These are the activations of a small neural network, seen along a few directions. Each row is one input.
Each table varies a few parts of the input and shows all the possible inputs, shuffled.
Descriptions start from the smaller parts, as in this example, which fits no table here: one of 4 places along a line, together with either a single point or one of 9 places along a line or (one of 2 separate values, together with one of 5 places around a ring).
Shared parts are said once, and a part with two or three values counts as separate values.
In the rows, 128 means zero.

Other details of the inputs shift rows strongly along two fixed directions, in all tables alike. That doesn't count.

Table:
x1: [100 158 138 157 188 129 130 104 150 137 134 123 155 147 124 126]
x2: [ 84 152 131 164 179 136 134 105 148 138 128 131 150 140 122 122]
x3: [107 148 141 140 175 138 109  87 147 153 126 123 134 180 133 130]
x4: [119  73 123 101 106 128  91 138 105  93 108  80  92  82 135 164]
x5: [119  95 131  75 109 123  92 130  91  87 141 104  97  78 146 149]
x6: [227 170 111 188  93 120 249 148 154 220  74 177 151 197 119  77]
x7: [124  81 121 105  84 137  72 140  98  91 127 105  93  73 118 142]
x8: [114 154 117 172 160 160 119 104 160 142 138 166  70 146 119 127]
x9: [ 95 186 125 146 161 137 104  99 140 129 151 156 139 155 114  98]
x10: [100 164 125 143 155 131  97  88 147 142 154 152 142 163 120 101]
x11: [122  85 118  95  94 136  81 130  92  95 121  95  83  77 126 155]
x12: [ 80 172 120 156 173 132 125  98 142 136 128 135 132 154 129 120]
x13: [120  67 136 107 122 111 115 152 110  72 153  95 137  71 146 140]
x14: [105 114 121  89 129 105 113 147 101  70 138  93 110  66 156 153]
x15: [107 164 135 132 142 153 100 123 153 137 167 167 131 170 117 147]
x16: [118 127 147 153 154 147 100  98 158 144 133 135 139 168  94 110]
x17: [103 146 137 148 163 133 114 104 157 141 158 139 152 164 113  99]
x18: [225 107 121 121  29  98 209 171  91 167  62 105 160 130 130 109]
x19: [227 126 106 123  38 102 226 198 117 162  85 155 108 107 134  92]
x20: [ 97 156 128 144 175 122 116  87 151 146 137 125 139 171 139 125]
x21: [102  82 128 117 122 122 127 163 102  66 142 108 130  56 135 132]
x22: [114 142 120 177 171 157 127 109 173 140 126 150  82 150 129 138]
x23: [100 167 138 152 170 139 122 115 149 129 156 144 150 154 104  95]
x24: [ 85 161 131 159 165 145 125 118 145 131 147 154 143 148 102  89]
x25: [ 93 191 125 140 171 132 115  90 133 133 147 144 128 157 119 113]
x26: [224 201 131 145  75 103 232 126 132 244  81 158 193 229 118  56]
x27: [115 118 148 154 173 140 112  88 157 149 110 118 144 161 114 138]
x28: [113 134 134 140 178 146 121 128 158 148 146 144 152 164 130 174]
x29: [125  66 135 109  93 140  89 156 110  88 130  93 105  74 111 138]
x30: [219 117 117 111  37  91 213 162  95 182  46  98 153 126 138 124]
x31: [107 153 131 134 171 140 116 124 151 147 147 146 131 178 133 173]
x32: [116  87 135 110 129 115 123 162 103  62 150  99 135  61 137 138]
x33: [113 147 133 141 158 141  94  73 138 152 124 138 119 172 108 126]
x34: [104 168 135 128 154 145 109 118 144 145 161 159 119 175 122 164]
x35: [122  69 146  92 127 123 110 143 112  89 127  84 124  72 153 159]
x36: [127  80 128  91  94 122  76 134 101  84 131 115 102  74 126 141]
x37: [114 144 136 132 156 162 116 135 163 136 169 157 147 167 110 142]
x38: [130  89 112 122 100 139 103 166 123  80 142 146  54  55 135 136]
x39: [119 120 155 160 171 149 118 102 149 138 141 125 158 170 117 117]
x40: [102 138 138 152 181 125 124  94 157 148 136 120 157 156 134 127]
x41: [122  91 132  82  98 127  82 140  98  82 146 114 108  74 141 135]
x42: [108 105 119  78 110 106  99 130  97  81 152 106 103  70 152 145]
x43: [189 180  92  89  31  77 222 159  71 162  79 141 138 114 154  93]
x44: [122 109 151 166 165 147 112  96 153 135 125 125 152 167 104 123]
x45: [132  68 129  92 123 139 118 177 120  76 161 119 136  83 140 182]
x46: [190 175  96  96  24  79 213 171  73 157  82 154 147 112 146  76]
x47: [122  73 131  87 116 115  94 131 108  87 112  90 101  82 144 163]
x48: [223 120 103 128  54  98 236 181 119 169  65 137 118 103 153 124]
Each input here is: one of 6 places around a ring, together with either one of 2 separate values or one of 6 places along a line.
The inputs of x11 and x4 match in every part but the place on the ring of 6. If x33 is changed in the same way as x11 into x4, which row does it become?
> x47
Which other rows agree with x9 in the place on the ring of 6? List them by row number.
> x7, x10, x15, x36, x38, x41, x46
Which other rows agree with x2 in the place on the ring of 6? List them by row number.
> x1, x27, x28, x30, x35, x40, x48

Table:
x49: [164 144 106  91  66  85 187 172  87 124 109 126 140  85 154 112]
x50: [118 133 134 168 163 150 118 107 165 151 140 152 139 169 111 117]
x51: [128  88 128 126 124 137 101 124 126 110 117 109  95 104 130 150]
x52: [110  70 136 116 120 144  90 148 118  80 139 101 108  78 120 148]
x53: [ 95  79 140 131 156 148  91 143 138  66 159 118  94  73 125 133]
x54: [208 107 123 106  51  98 181 150  98 154  78 112 129 114 140 105]
x55: [193 108 117 103  55 111 174 173  97 138  90 116 122 106 135 137]
x56: [ 96 195 134 166 180 153 110  81 154 170 139 156 146 209 103 115]
x57: [ 96 124 135 176 180 159  91  82 160 147 122 132 119 165 107 135]
x58: [ 88 114 119 104 135 124 109 148 109  71 153 119 109  66 144 146]
x59: [109  76 134 122 141 149  74 121 134  93 133 105  75  93 127 161]
x60: [ 83 195 133 174 203 157  99  72 173 166 159 171 143 212 110 119]
x61: [ 80  89 130 145 166 153  92 138 143  75 151 123  96  80 124 154]
x62: [110 109 136  93 116 125  95 139 101  82 151 109 120  86 128 130]
x63: [210 107 115 104  36  91 193 158  92 159  68 110 133 110 145 108]
x64: [188 102 113 105  59 100 179 175 108 136 100 130 138  96 145 129]
x65: [ 95 114 123 102 130 125  99 139 117  86 155 130 120  88 141 151]
x66: [115  97 127 133 139 141 117 150 135  89 139 123  93  86 132 149]
x67: [173 128 114  83  54  81 163 146  81 134  96 109 135 100 150 109]
x68: [182 222 114 148  93 106 211 115 121 226  83 162 183 220 118  83]
x69: [179 137 108  85  49  80 178 149  80 146  83 118 138 107 152 118]
x70: [ 99 199 134 175 191 143 131  82 163 162 151 163 148 195 108  84]
x71: [105  95 133  89 121 117  79 121 102  75 145 100 104  75 138 131]
x72: [ 95  74 130 127 147 148  84 141 139  80 154 125 104  83 129 167]
x73: [ 91 172 154 197 239 151 136  76 190 174 143 138 186 226 110 117]
x74: [115  84 131 120 139 148  89 143 142  92 154 128  87  95 130 165]
x75: [ 80  99 130 101 142 130  73 132 120  67 174 121 115  78 137 145]
x76: [182 227 111 157 104  99 226 118 130 219  95 167 179 210 126  63]
x77: [ 95 117 121 101 134 126 107 148 110  72 156 119 100  71 146 148]
x78: [ 91  73 134 134 152 147  70 114 135  90 133 103 102  90 122 151]
x79: [ 84 117 157 154 216 149  96  94 172 130 160 118 171 175 123 152]
x80: [194 218 115 140  92 101 203  99 127 234  76 158 154 224 128  83]
x81: [ 85 102 127 100 139 131  67 114 112  78 146 105  94  86 139 153]
x82: [111 121 130  93 118 132  98 141 108  96 145 116 104 100 131 148]
x83: [117 163 143 193 193 162 119  80 187 179 145 170 149 216  98  98]
x84: [ 92 127 138 172 178 168  94 102 158 137 135 136 128 162  98 139]
x85: [127 136 144 163 155 155 117 105 154 150 130 136 136 172  98 108]
x86: [171 214 121 151 104 110 193 108 126 214  97 156 182 217 112  74]
x87: [205 123 113 115  50  93 216 183 101 148  86 128 136 102 145 101]
x88: [ 85 108 125 101 135 126  84 137 118  77 163 124 121  80 139 148]
x89: [203 106 137  82  62  83 203 174  87 149  84  84 185 120 150 139]
x90: [ 73 152 133 142 170 147  84 100 139 120 151 133 140 148 108 126]
x91: [209 103 110  93  41  96 191 185  99 140  94 129 123  96 153 139]
x92: [116  87 131 125 122 142 103 144 123  98 128 110 119  93 118 147]
x93: [ 90 108 130  94 140 138  77 136 125  77 169 127  93  86 142 160]
x94: [201 126 109 115  50  92 217 184 102 150  83 131 140  98 146 109]
x95: [117  87 128 121 132 142 112 158 132  80 144 119  79  72 135 155]
x96: [ 83 148 139 140 178 145  84  95 150 117 173 149 133 150 119 117]
x97: [187  93 137  86  80  81 179 149  92 142  83  76 167 111 159 143]
x98: [104 208 128 171 187 147 138  88 165 174 144 167 132 204 114 103]
x99: [ 93 185 129 168 177 137 108  65 155 172 125 147 151 199 109 100]
x100: [132 143 135 159 151 158 121 112 155 160 124 141 118 176 103 131]
The inputs of x58 and x68 match in every part but one. If x94 is changed in the same way as x58 into x68, which row does it become?
> x92
The inputs of x54 and x85 match in every part but one. If x80 is changed in the same way as x54 into x85, which row does it become?
> x82
What is each input in this table made of?
> one of 4 places along a line, together with either a single point or (one of 2 separate values, together with one of 6 places along a line)
Start at x71 and move only the place on the line of 6, one step at a time. The first step leads to x67. Which rows follow, in order?
> x99, x69, x81, x80
Which other rows does x60 become when the place on the line of 4 takes its other values? List them by row number.
> x56, x77, x81
Which other rows does x56 become when the choice among 2 separate values takes its other values? List them by row number.
> x55

Table:
x101: [147 109 127 123 102 114 140 132 111 131  96 105 127 112 132 124]
x102: [220 104 111  93  42  85 226 199  93 145  79 114 135  91 163 147]
x103: [ 95 164 122 147 149 143  99 100 137 132 139 149 111 146 113 108]
x104: [136 148 112  93  92 106 132 130  99 126 122 130 113 114 143 128]
x105: [ 84 117 120 103 133 135  70 120 111  79 152 123  90  82 134 141]
x106: [149 170 133 141 141 117 153  88 137 194  93 125 156 200 129 121]
x107: [148 187 114 159 119 128 161 115 139 171 116 166 128 169 113  82]
x108: [ 96 171 126 124 156 133  95  92 133 139 143 140 116 159 129 133]
x109: [162 160 132 157 137 139 173 132 155 182 119 159 157 193 119 129]
x110: [152 113 129  92  88 112 125 132 103 132 118 111 137 125 135 141]
x111: [ 86 146 145 142 189 119 132 105 142 123 146 109 188 146 135 121]
x112: [153 104 126 134 106 119 149 139 120 126 103 111 123 108 129 119]
x113: [104 154 123 158 156 150 114 113 149 128 149 158 106 141 116 108]
x114: [124 216 122 131 138  97 184 120 123 163 139 157 188 175 137  83]
x115: [103 159 121 153 166 150 125 128 155 130 154 163 110 147 125 142]
x116: [102  71 136 136 152 144  95 134 135  81 140 105 100  81 129 146]
x117: [102  74 138 120 149 152  90 153 143  79 160 120 110  89 127 166]
x118: [ 95  79 140 112 131 144  65 129 120  81 148 104 110  90 118 147]
x119: [102  72 136 134 155 142  97 138 140  82 143 110 102  80 131 156]
x120: [149 183 115 158 126 129 169 125 147 173 123 175 129 168 121  97]
x121: [ 98 160 122 151 151 147 105 104 139 130 141 151 108 140 110 105]
x122: [ 99  76 140 117 134 148  73 132 123  80 149 107 108  86 114 142]
x123: [158 103 130 120  91 124 138 148 117 123 118 122 129 112 121 118]
x124: [147 183 113 156 130 131 173 133 151 173 124 173 130 171 125 110]
x125: [218 100 110  95  40  85 223 198  97 145  77 113 135  88 160 136]
x126: [112 139 142 124 154 139  89  92 138 146 140 122 141 172 120 144]
x127: [ 74  92 147  89 162 120  85 145 112  54 183  96 165  78 139 148]
x128: [111 133 138 140 150 145  91  94 139 142 135 128 139 164 111 128]
x129: [108 125 136 164 165 146 112  97 147 138 119 121 127 147 109 118]
x130: [165  79 120  77  62  94 144 158  79 103  91  85 118  63 156 144]
x131: [105 132 137 142 165 135 103  85 141 143 119 115 133 161 124 138]
x132: [161 103 131 120  99 125 148 158 126 127 124 132 131 114 129 131]
x133: [159 100 131 121  97 127 143 154 121 123 123 126 127 113 127 122]
What is each input in this table made of?
> one of 3 separate values, together with either a single point or one of 10 places along a line
Start at x109 and move only the place on the line of 10, one step at a time. The first step leads to x117. Which rows follow, in order?
> x132, x133, x123, x122, x118, x128, x110, x126
Which other rows agree with x130 in the choice among 3 separate values? List them by row number.
> x101, x102, x106, x111, x112, x116, x119, x125, x129, x131
Which other rows does x127 become when the choice among 3 separate values takes its other values? List them by row number.
> x111, x114

Table:
x134: [124 207 112 156 133 131 136  90 137 171 127 173 119 179 111  77]
x135: [ 69 112 129 139 175 168  53 114 150  86 171 141  81 112 115 161]
x136: [ 96 121 119 102 120 123 114 162 110  63 168 139 102  56 142 123]
x137: [144 140 118  51  64  76 140 138  64 115 112  98 141  93 160 126]
x138: [214 152 128 136  83  94 230 150 122 198  78 129 187 174 132  99]
x139: [ 95  84 133 132 145 154  79 130 134  88 141 115  96  91 118 151]
x140: [187  81 126  83  52  95 152 156  85 124  83  89 126  87 144 134]
x141: [201  69 122  69  29  84 173 185  73 113  83  84 135  64 152 140]
x142: [197 177 117 157  90 119 193 114 132 216  69 151 143 195 116  91]
x143: [ 87  89 132 132 151 160  67 131 140  80 157 122  80  89 118 154]
x144: [ 92 214 119 180 174 150 117  79 159 169 148 183 130 198  99  79]
x145: [ 98  80 144 112 148 138  75 118 127  94 143  96 128 107 128 158]
x146: [115 159 141 198 185 160 121  74 173 185 118 146 151 218  94 106]
x147: [ 65 111 130 142 186 165  65 122 158  81 177 144  86 107 123 163]
x148: [ 88 215 134 144 177 125 116  66 138 175 141 144 179 214 115 101]
x149: [153 156 121 158 128 134 166 133 151 168 115 154 128 163 122 113]
x150: [122  63 134 112 115 134  88 132 112  86 121  92  95  76 130 150]
x151: [133 194 109 145 122 117 164 127 132 154 133 172 134 150 127  84]
x152: [153 145 120  55  71  70 175 168  68 108 127 104 170  86 167 126]
x153: [100  93 128 126 137 153  72 124 133  90 143 120  72  93 121 148]
x154: [ 69  99 139 152 192 168  75 129 163  79 175 134  96 106 117 152]
x155: [114 191 125 180 173 162 110  73 170 187 131 175 111 216 101 114]
x156: [137 181 124 164 153 143 161 123 161 171 136 175 137 186 119 118]
x157: [201  76 123  54  25  80 163 171  67 121  80  83 129  74 161 142]
x158: [ 67  91 139 155 192 166  70 117 159  84 160 125 102 105 116 156]
x159: [137 156 140 158 161 129 150  97 157 182 117 136 175 199 121 119]
x160: [ 85  81 139 137 170 155  89 141 146  74 158 118 107  85 123 155]
x161: [199  68 121  81  43  88 195 203  83 103  95  94 136  54 158 138]
x162: [222 156 122 134  69  88 234 146 119 209  65 130 183 177 135  97]
x163: [ 89 124 128  69 126  98 103 137  90  73 157  98 144  76 156 146]
x164: [ 88  70 141 139 168 150  83 127 143  78 149 104 112  91 125 155]
x165: [154 143 140 141 140 119 168 121 141 170 118 128 179 176 129 121]
What is each input in this table made of?
> one of 4 places along a line, together with either one of 2 separate values or one of 6 places along a line
The inputs of x156 and x135 match in every part but the place on the line of 4. If x152 is changed in the same way as x156 into x135, which row does it become?
> x148
Which other rows does x151 become when the choice among 2 separate values takes its other values? List them by row number.
> x163
Which other rows agree with x155 in the place on the line of 4? List them by row number.
> x134, x137, x140, x142, x150, x153, x157
Start at x161 and move only the place on the line of 4, one step at a time. The first step leads to x164. Which rows follow, in order?
> x146, x150
